These are the activations of a small network on made-up records, seen along a few directions, one row for each record.
Each row is followed by the record's values for the fields Raluf, Vima, Dok, Suvi.
Other fields move the rows too, some of them a lot.
In the rows, 500 means zero.
Strong random noise was added to every row along 8 fixed directions; ignore it. To show where, here is one row again and again, with new noise each time:
[450 544 407 446 569 503 507 501 406 445 630 539 695 471 474 559 624 567
 437 788]
[642 561 576 646 618 406 479 515 453 569 500 485 341 574 361 163 729 651
 636 443]
[543 565 459 500 529 475 552 388 309 420 599 511 730 629 453 530 563 544
 431 681]
[410 479 660 533 488 461 540 321 505 396 371 344 866 685 575 636 365 393
 566 536]
[486 608 626 646 576 519 541 492 404 490 397 408 644 495 429 488 314 617
 477 513]
[609 535 656 531 454 460 519 459 518 413 625 462 471 798 451 472 594 529
 571 392]
[353 433 630 436 452 666 468 779 903 405 861 470 226 503 625 838 554 567
 440 409]
[809 625 589 884 627 472 651 354 146 580 455 435 383 707 319 216 433 713
 399 246]
[648 487 211 431 604 549 533 523 140 692 470 530 499 430 410 147 710 636
 459 537]
[722 573 397 488 492 523 513 438 209 628 543 453 275 568 421  91 619 685
 494 243]

[497 467 636 164 280 585 452 646 688 503 449 412 422 614 526 539 320 399
 651 234] : (Raluf b2; Vima j2; Dok h2; Suvi z5)
[314 485 501 485 442 674 456 743 645 477 578 462 391 423 574 593 480 601
 512 375] : (Raluf b2; Vima j1; Dok h2; Suvi z7)
[474 493 702 716 695 398 555 508 629 476 445 375 624 630 493 445 616 540
 671 523] : (Raluf b1; Vima j1; Dok h2; Suvi z5)
[665 494 386 362 517 562 557 519 244 728 243 479 553 410 421 258 344 495
 439 392] : (Raluf b2; Vima j2; Dok h1; Suvi z5)
[614 379 286 701 600 581 644 562 378 583 689 623 314 433 408 600 531 547
 240 534] : (Raluf b2; Vima j2; Dok h1; Suvi z7)
[815 557 558 655 572 284 612 456 431 382 731 691 479 876 198 418 771 498
 557 718] : (Raluf b2; Vima j2; Dok h2; Suvi z5)
[520 632 477 454 358 653 547 615 315 521 328 463 607 441 361 506  58 566
 419 378] : (Raluf b2; Vima j1; Dok h2; Suvi z2)
[326 407 438 556 638 474 529 620 584 533 477 334 568 247 539 498 413 612
 589 608] : (Raluf b1; Vima j1; Dok h2; Suvi z8)
[575 401 643 604 580 589 577 893 698 532 474 612 466 660 304 712 469 479
 563 535] : (Raluf b2; Vima j2; Dok h2; Suvi z5)
[354 591 550 493 616 499 427 747 712 446 617 589 499 264 401 655 559 602
 517 851] : (Raluf b2; Vima j1; Dok h2; Suvi z5)
[410 280 313 478 532 603 531 622 362 582 143 606 895 613 492 576 546 298
 603 671] : (Raluf b1; Vima j2; Dok h2; Suvi z6)
[517 404 258 499 546 463 580 462 369 453 757 497 530 523 523 521 658 578
 440 644] : (Raluf b1; Vima j1; Dok h2; Suvi z8)
[491 484 516 234 410 345 402 440 566 573 383 309 465 408 441 153 524 438
 779 403] : (Raluf b2; Vima j1; Dok h2; Suvi z2)
[549 669 418 272 376 517 501 497 259 489 393 521 678 445 368 430 186 517
 454 582] : (Raluf b1; Vima j2; Dok h2; Suvi z5)
[343 470 715 566 464 570 455 626 581 536 136 338 680 560 533 483 208 459
 706 302] : (Raluf b1; Vima j1; Dok h1; Suvi z6)
[460 734 631 411 340 530 443 537 489 263 748 472 454 477 412 662 184 635
 471 481] : (Raluf b1; Vima j1; Dok h2; Suvi z6)
[474 400 416 529 517 463 456 472 401 525 341 526 647 634 479 234 768 470
 735 562] : (Raluf b2; Vima j2; Dok h1; Suvi z6)
[490 545 554 451 486 488 534 336 363 455 277 537 968 626 510 703 335 343
 446 677] : (Raluf b1; Vima j1; Dok h1; Suvi z5)
[367 563 448 394 413 613 510 445 559 435 571 457 476 312 644 698 256 508
 336 480] : (Raluf b1; Vima j2; Dok h2; Suvi z5)
[555 376 508 640 582 454 485 528 601 523 520 632 400 656 504 518 860 410
 561 553] : (Raluf b2; Vima j1; Dok h2; Suvi z6)
[503 521 466 372 475 422 450 479 454 467 514 503 561 610 469 353 632 497
 614 558] : (Raluf b1; Vima j2; Dok h2; Suvi z5)
[564 461 367 487 592 607 514 675 405 673 375 630 471 376 426 464 544 530
 384 578] : (Raluf b2; Vima j1; Dok h1; Suvi z5)
[316 608 517 560 539 463 458 369 375 441 380 342 715 379 565 338 450 611
 624 572] : (Raluf b2; Vima j1; Dok h2; Suvi z6)
[427 514 517 409 482 536 410 674 628 516 433 643 535 467 489 563 683 449
 565 592] : (Raluf b1; Vima j1; Dok h2; Suvi z7)
[385 399 438 356 530 440 417 661 821 472 772 438 226 142 530 575 494 545
 535 612] : (Raluf b2; Vima j1; Dok h1; Suvi z8)
[384 501 415 230 413 494 401 424 676 416 786 531 346 382 670 644 678 460
 428 585] : (Raluf b1; Vima j2; Dok h2; Suvi z5)
[539 425 485 640 684 506 592 537 476 563 357 477 603 390 438 514 420 475
 444 598] : (Raluf b2; Vima j2; Dok h2; Suvi z5)
[599 532 510 301 459 571 530 784 487 522 489 564 579 497 296 565 286 495
 492 592] : (Raluf b2; Vima j2; Dok h1; Suvi z5)
[525 827 657 947 640 427 461 209 415 507 485 519 209 148 524 371 386 763
 238 463] : (Raluf b2; Vima j1; Dok h1; Suvi z6)
[586 482 522 180 474 546 559 696 502 551 547 501 618 530 382 548 418 478
 504 575] : (Raluf b2; Vima j2; Dok h1; Suvi z5)
[594 619 463 646 612 513 503 605 399 547 701 596 279 439 434 377 663 721
 382 516] : (Raluf b1; Vima j1; Dok h1; Suvi z6)
[426 294 457 526 567 570 558 579 589 558 466 433 494 567 601 609 539 413
 510 412] : (Raluf b1; Vima j2; Dok h2; Suvi z5)
[660 677 486 441 497 526 493 522 288 536 478 646 559 523 344 437 498 595
 407 591] : (Raluf b2; Vima j1; Dok h1; Suvi z5)
[325 326 379 531 380 594 556 331 555 349 590 528 614 550 715 923 378 286
 305 578] : (Raluf b2; Vima j2; Dok h2; Suvi z6)
[521 390 346 576 764 697 628 955 519 668 596 679 450 304 380 714 583 624
 274 738] : (Raluf b2; Vima j2; Dok h1; Suvi z5)

Which values does each new row have?
[730 797 650 624 455 628 664 562 208 409 773 476 349 657 304 543 136 834
 187 280] : (Raluf b2; Vima j2; Dok h1; Suvi z5)
[534 332 363 666 510 489 612 253 323 472 501 469 623 681 582 619 495 353
 425 474] : (Raluf b1; Vima j1; Dok h2; Suvi z6)
[263 419 363 372 479 508 339 685 739 479 549 581 402 226 512 465 693 480
 694 759] : (Raluf b2; Vima j2; Dok h2; Suvi z6)
[606 872 532 264 305 410 424 382 175 346 645 484 598 586 277 275 411 705
 527 543] : (Raluf b2; Vima j1; Dok h2; Suvi z2)
[544 224 377 516 589 467 566 522 518 644 246 487 698 627 504 479 600 247
 642 560] : (Raluf b1; Vima j1; Dok h2; Suvi z5)
[397 432 494 415 429 530 400 459 683 513 479 462 324 298 678 600 402 443
 435 373] : (Raluf b1; Vima j1; Dok h1; Suvi z8)
[537 568 659 570 457 470 430 589 748 378 673 666 231 668 453 595 694 524
 538 479] : (Raluf b1; Vima j2; Dok h2; Suvi z5)
[470 453 503 487 399 534 579 197 362 430 612 266 550 605 710 554 375 493
 417 254] : (Raluf b2; Vima j1; Dok h1; Suvi z6)
[525 667 343 315 330 673 458 656 187 476 537 606 532 507 395 420 403 656
 423 509] : (Raluf b2; Vima j1; Dok h2; Suvi z6)
[576 562 533 678 520 516 516 416 328 575 304 555 549 519 446 462 409 500
 383 430] : (Raluf b2; Vima j1; Dok h1; Suvi z7)
[702 304 458 239 363 587 593 871 554 584 547 615 476 830 343 595 565 302
 595 353] : (Raluf b1; Vima j1; Dok h2; Suvi z7)
[398 373 286 517 659 568 625 576 374 493 477 586 891 506 511 728 535 445
 377 854] : (Raluf b1; Vima j2; Dok h2; Suvi z5)
[416 368 559 578 589 555 557 585 578 475 408 451 675 561 595 664 516 397
 511 522] : (Raluf b2; Vima j1; Dok h2; Suvi z6)
[616 628 537 115 327 534 441 622 325 545 282 484 673 646 331 221 418 519
 747 397] : (Raluf b2; Vima j2; Dok h2; Suvi z5)
[391 597 372 529 476 382 467 186 336 242 802 576 779 598 571 616 738 524
 405 910] : (Raluf b2; Vima j1; Dok h1; Suvi z6)
[697 284 444 564 587 368 666 333 610 475 818 497 415 785 571 620 837 314
 435 538] : (Raluf b2; Vima j1; Dok h2; Suvi z5)
[636 264 396 418 572 688 617 876 600 757 482 466 277 508 491 509 508 458
 498 245] : (Raluf b1; Vima j1; Dok h2; Suvi z5)
